Each row below holds a small network's activations on one record, seen along a few directions.
Each row is followed by the record's values for the fields GUNU, LOM, PERIB, NAZ, DISO.
Not every record has every field; a missing one is written absent.
Other fields move the rows too, some of them a lot.
In the rows, 500 means zero.
Strong random noise was added to every row along 4 fixed directions; ignore it. To show where, here is one row again and again, with new noise each time:
[429 480 488 429 508 379 551 484 578 552 443 430 433 529 439 586 437 518
 536 545]
[428 442 575 520 585 491 593 496 629 483 526 464 417 550 567 609 540 452
 571 492]
[405 393 597 554 639 438 627 511 714 469 556 463 400 504 584 648 495 418
 584 442]
[454 550 507 540 612 594 701 411 491 404 485 394 509 583 530 616 743 589
 471 449]
[464 430 598 418 486 577 457 536 553 563 471 520 431 624 605 507 520 431
 606 574]
[451 433 599 434 463 518 434 544 589 578 502 530 377 613 579 524 456 397
 636 615]

[524 375 614 467 636 703 552 528 554 450 428 549 606 544 671 536 591 457
 493 302] : (GUNU pazo; LOM pubur; PERIB beg; NAZ mak; DISO laf)
[462 581 586 517 358 564 428 497 526 524 602 534 283 700 534 565 557 387
 679 764] : (GUNU pazo; LOM pubur; PERIB rore; NAZ fadif; DISO absent)
[469 528 520 765 616 421 635 473 593 333 702 532 426 344 466 624 545 464
 479 395] : (GUNU absent; LOM absent; PERIB soz; NAZ absent; DISO absent)
[528 369 639 493 419 615 270 619 503 550 529 701 471 517 633 401 417 317
 598 517] : (GUNU absent; LOM absent; PERIB beg; NAZ absent; DISO bog)
[468 405 629 598 693 624 663 510 644 398 591 488 498 559 705 592 648 435
 548 388] : (GUNU pazo; LOM pubur; PERIB mufik; NAZ mak; DISO absent)
[455 422 497 526 516 336 470 546 574 540 540 509 467 403 480 480 358 466
 521 518] : (GUNU absent; LOM absent; PERIB mufik; NAZ absent; DISO absent)
[526 533 507 560 447 553 439 499 419 450 524 586 504 478 465 493 536 472
 481 480] : (GUNU absent; LOM absent; PERIB beg; NAZ absent; DISO bog)
[494 377 450 391 464 299 395 570 530 584 364 562 577 327 371 478 230 492
 444 377] : (GUNU absent; LOM absent; PERIB beg; NAZ absent; DISO bog)
[493 641 391 638 441 290 505 453 516 482 637 451 409 356 336 496 374 527
 479 602] : (GUNU nifug; LOM absent; PERIB beg; NAZ absent; DISO bog)
[479 326 593 443 542 381 414 615 701 570 491 598 444 440 542 544 231 331
 599 433] : (GUNU pazo; LOM pubur; PERIB beg; NAZ mak; DISO bog)
[543 465 575 517 515 656 435 549 461 523 577 560 500 545 660 373 590 462
 535 528] : (GUNU pazo; LOM fibe; PERIB rore; NAZ absent; DISO absent)
[409 491 488 571 701 457 811 410 615 376 492 321 537 494 522 690 682 597
 451 355] : (GUNU pazo; LOM pubur; PERIB mufik; NAZ fadif; DISO absent)
[474 339 660 503 582 610 518 547 663 449 471 593 488 509 628 628 498 350
 561 311] : (GUNU pazo; LOM pubur; PERIB beg; NAZ fadif; DISO laf)
[471 545 533 552 566 616 655 403 516 371 462 483 477 577 462 718 682 520
 464 377] : (GUNU pazo; LOM pubur; PERIB beg; NAZ fadif; DISO laf)
[505 483 656 791 606 692 541 513 547 323 759 623 424 481 687 529 698 369
 561 451] : (GUNU absent; LOM absent; PERIB soz; NAZ absent; DISO absent)
[446 437 511 689 650 360 640 492 696 419 662 448 435 391 545 592 461 439
 493 409] : (GUNU pazo; LOM fibe; PERIB midug; NAZ absent; DISO absent)
[466 200 625 479 696 410 487 668 756 583 542 501 580 319 777 373 316 387
 570 333] : (GUNU nifug; LOM absent; PERIB rore; NAZ absent; DISO absent)
[476 483 500 532 455 358 424 550 584 589 633 487 383 481 533 416 359 430
 584 662] : (GUNU pazo; LOM fibe; PERIB mufik; NAZ absent; DISO absent)
[448 372 637 680 542 366 454 604 787 494 764 600 287 424 625 552 318 243
 668 530] : (GUNU pazo; LOM fibe; PERIB soz; NAZ absent; DISO absent)
[563 403 556 440 598 764 462 542 386 529 440 467 725 519 786 243 674 557
 444 415] : (GUNU nifug; LOM absent; PERIB midug; NAZ absent; DISO absent)
[488 413 474 305 504 483 526 520 494 558 286 461 626 498 472 517 481 573
 459 378] : (GUNU pazo; LOM pubur; PERIB soz; NAZ fadif; DISO absent)
[460 618 451 525 438 388 546 449 531 503 560 439 359 595 389 602 476 506
 564 689] : (GUNU pazo; LOM pubur; PERIB mufik; NAZ mak; DISO absent)
[467 570 510 495 438 484 494 452 513 503 504 498 388 558 415 599 487 482
 549 587] : (GUNU pazo; LOM pubur; PERIB beg; NAZ fadif; DISO bog)
[545 458 487 387 485 651 440 524 315 543 375 513 673 532 578 326 620 602
 429 474] : (GUNU absent; LOM absent; PERIB mufik; NAZ absent; DISO absent)
[534 465 605 638 460 617 367 547 495 440 614 678 444 474 569 481 490 352
 535 486] : (GUNU absent; LOM absent; PERIB beg; NAZ absent; DISO laf)
[488 553 501 648 489 406 481 500 563 461 658 508 405 417 484 508 437 426
 544 552] : (GUNU nifug; LOM absent; PERIB beg; NAZ absent; DISO bog)
[493 460 595 587 459 496 387 574 593 553 704 567 346 540 642 408 430 343
 637 669] : (GUNU pazo; LOM fibe; PERIB mufik; NAZ absent; DISO absent)
[465 461 625 542 490 574 483 500 614 462 538 587 360 586 534 661 497 353
 592 491] : (GUNU pazo; LOM pubur; PERIB beg; NAZ fadif; DISO laf)
[539 495 427 244 473 593 521 497 354 580 244 425 695 602 493 422 584 669
 428 472] : (GUNU pazo; LOM pubur; PERIB rore; NAZ mak; DISO absent)
[535 346 706 552 422 675 221 639 547 537 599 751 416 538 709 398 412 225
 647 535] : (GUNU absent; LOM absent; PERIB beg; NAZ absent; DISO laf)
[509 634 391 512 459 419 567 430 443 448 467 458 492 508 318 602 508 570
 451 517] : (GUNU pazo; LOM pubur; PERIB beg; NAZ mak; DISO bog)
[484 429 521 548 602 454 518 543 571 531 589 430 542 410 651 368 471 498
 517 502] : (GUNU nifug; LOM absent; PERIB mufik; NAZ absent; DISO absent)
[470 552 560 632 506 514 559 475 603 404 624 527 357 580 507 664 548 385
 594 549] : (GUNU pazo; LOM pubur; PERIB beg; NAZ mak; DISO bog)
[535 508 578 442 482 734 479 511 429 505 488 526 521 690 652 444 664 489
 557 583] : (GUNU pazo; LOM pubur; PERIB mufik; NAZ mak; DISO absent)
[515 433 496 448 659 580 674 478 511 414 359 460 691 454 527 574 605 593
 386 216] : (GUNU pazo; LOM pubur; PERIB beg; NAZ mak; DISO bog)
[543 620 482 473 442 613 459 472 364 500 498 498 501 605 496 444 599 535
 523 622] : (GUNU pazo; LOM pubur; PERIB soz; NAZ mak; DISO absent)
[482 345 610 376 559 620 524 561 570 535 403 522 556 585 660 513 558 466
 543 406] : (GUNU pazo; LOM pubur; PERIB rore; NAZ fadif; DISO absent)
[537 488 512 339 414 572 394 534 441 571 363 558 532 596 483 479 451 483
 531 528] : (GUNU pazo; LOM pubur; PERIB beg; NAZ mak; DISO bog)
[451 480 509 639 560 383 546 504 572 453 627 497 435 413 494 533 470 467
 516 510] : (GUNU absent; LOM absent; PERIB mufik; NAZ absent; DISO absent)
[546 562 326 273 449 449 487 456 321 602 249 396 668 540 345 419 455 701
 370 524] : (GUNU pazo; LOM pubur; PERIB midug; NAZ mak; DISO absent)
[454 587 438 685 540 305 611 448 593 447 704 426 359 429 414 574 465 503
 499 580] : (GUNU pazo; LOM fibe; PERIB mufik; NAZ absent; DISO absent)
[523 671 459 760 522 549 633 392 465 301 676 509 432 471 413 628 679 506
 430 445] : (GUNU pazo; LOM fibe; PERIB beg; NAZ absent; DISO laf)
[459 616 452 672 472 377 534 447 484 439 662 476 375 464 399 544 517 506
 513 637] : (GUNU absent; LOM absent; PERIB mufik; NAZ absent; DISO absent)
[473 413 592 710 661 457 593 527 699 391 694 550 416 373 590 597 480 368
 531 344] : (GUNU pazo; LOM fibe; PERIB beg; NAZ absent; DISO bog)
[494 518 582 560 475 605 473 502 539 477 587 532 401 641 601 533 560 394
 598 618] : (GUNU pazo; LOM pubur; PERIB midug; NAZ mak; DISO absent)
[402 469 450 702 693 161 687 487 745 456 701 336 431 259 489 558 351 504
 497 462] : (GUNU nifug; LOM absent; PERIB mufik; NAZ absent; DISO absent)
[515 391 600 491 466 540 286 611 550 630 591 554 463 498 717 275 368 358
 619 639] : (GUNU nifug; LOM absent; PERIB midug; NAZ absent; DISO absent)

Which values does each new row have?
[461 611 336 602 613 299 704 405 489 449 559 277 565 352 406 487 546 692
 379 491] : (GUNU nifug; LOM absent; PERIB mufik; NAZ absent; DISO absent)
[490 402 496 494 587 431 475 546 560 570 511 429 575 394 620 355 408 504
 490 476] : (GUNU nifug; LOM absent; PERIB midug; NAZ absent; DISO absent)
[599 580 501 357 483 852 498 483 240 501 375 482 679 709 639 344 812 642
 462 544] : (GUNU pazo; LOM pubur; PERIB rore; NAZ mak; DISO absent)
[494 450 546 389 443 575 473 525 504 526 397 542 508 591 519 548 533 471
 541 476] : (GUNU pazo; LOM pubur; PERIB soz; NAZ fadif; DISO absent)
[422 272 581 473 678 367 628 534 780 461 405 520 505 363 487 737 339 414
 489 182] : (GUNU pazo; LOM pubur; PERIB beg; NAZ fadif; DISO laf)
[496 386 539 558 589 406 489 569 633 503 564 526 533 320 572 448 354 429
 504 371] : (GUNU nifug; LOM absent; PERIB beg; NAZ absent; DISO bog)
[536 318 609 373 478 588 304 650 529 666 507 579 536 531 748 247 398 398
 592 562] : (GUNU pazo; LOM fibe; PERIB mufik; NAZ absent; DISO absent)
[539 523 489 450 558 636 568 489 417 481 455 449 607 594 588 440 652 583
 476 504] : (GUNU pazo; LOM pubur; PERIB mufik; NAZ mak; DISO absent)
[522 483 497 339 406 592 436 490 422 550 320 535 559 591 452 519 505 525
 468 467] : (GUNU pazo; LOM pubur; PERIB beg; NAZ fadif; DISO laf)
[566 675 464 561 391 627 421 470 323 497 604 497 482 540 523 339 632 556
 508 686] : (GUNU nifug; LOM absent; PERIB soz; NAZ absent; DISO absent)
[457 329 606 567 698 534 685 507 712 362 463 540 545 423 565 732 539 420
 466 144] : (GUNU pazo; LOM pubur; PERIB beg; NAZ fadif; DISO laf)
[562 631 384 546 485 546 559 407 340 420 469 483 584 448 358 505 612 629
 341 402] : (GUNU pazo; LOM fibe; PERIB beg; NAZ absent; DISO laf)
[475 588 280 467 558 245 643 423 437 535 434 263 634 335 344 423 453 749
 341 494] : (GUNU nifug; LOM absent; PERIB mufik; NAZ absent; DISO absent)
[513 351 615 560 632 596 498 580 601 465 556 550 576 412 718 433 521 403
 530 331] : (GUNU nifug; LOM absent; PERIB beg; NAZ absent; DISO bog)
[474 506 449 494 459 231 470 531 637 566 551 508 373 435 344 573 216 447
 564 602] : (GUNU pazo; LOM pubur; PERIB soz; NAZ mak; DISO absent)
[487 376 549 462 462 343 351 622 645 644 583 567 388 441 552 416 241 371
 609 589] : (GUNU pazo; LOM fibe; PERIB rore; NAZ absent; DISO absent)
[538 557 432 417 296 401 316 530 437 610 479 565 434 513 367 427 322 469
 524 649] : (GUNU pazo; LOM fibe; PERIB beg; NAZ absent; DISO bog)
[448 387 536 403 486 440 474 530 608 567 405 491 471 549 517 566 403 435
 550 492] : (GUNU pazo; LOM pubur; PERIB midug; NAZ fadif; DISO absent)
[529 376 526 500 594 509 528 550 566 483 480 552 599 381 558 474 454 483
 438 280] : (GUNU pazo; LOM fibe; PERIB beg; NAZ absent; DISO bog)
[474 532 516 658 500 373 480 503 608 478 691 530 331 437 468 547 400 389
 564 569] : (GUNU pazo; LOM fibe; PERIB beg; NAZ absent; DISO bog)
[485 438 591 724 657 567 612 501 586 319 634 574 509 393 588 607 615 415
 479 284] : (GUNU absent; LOM absent; PERIB beg; NAZ absent; DISO bog)
[540 486 563 351 469 708 441 533 412 559 407 535 547 676 614 430 608 517
 551 562] : (GUNU pazo; LOM pubur; PERIB rore; NAZ mak; DISO absent)
[520 463 602 553 651 729 631 477 523 378 505 540 562 551 627 582 697 501
 481 320] : (GUNU pazo; LOM pubur; PERIB beg; NAZ mak; DISO bog)
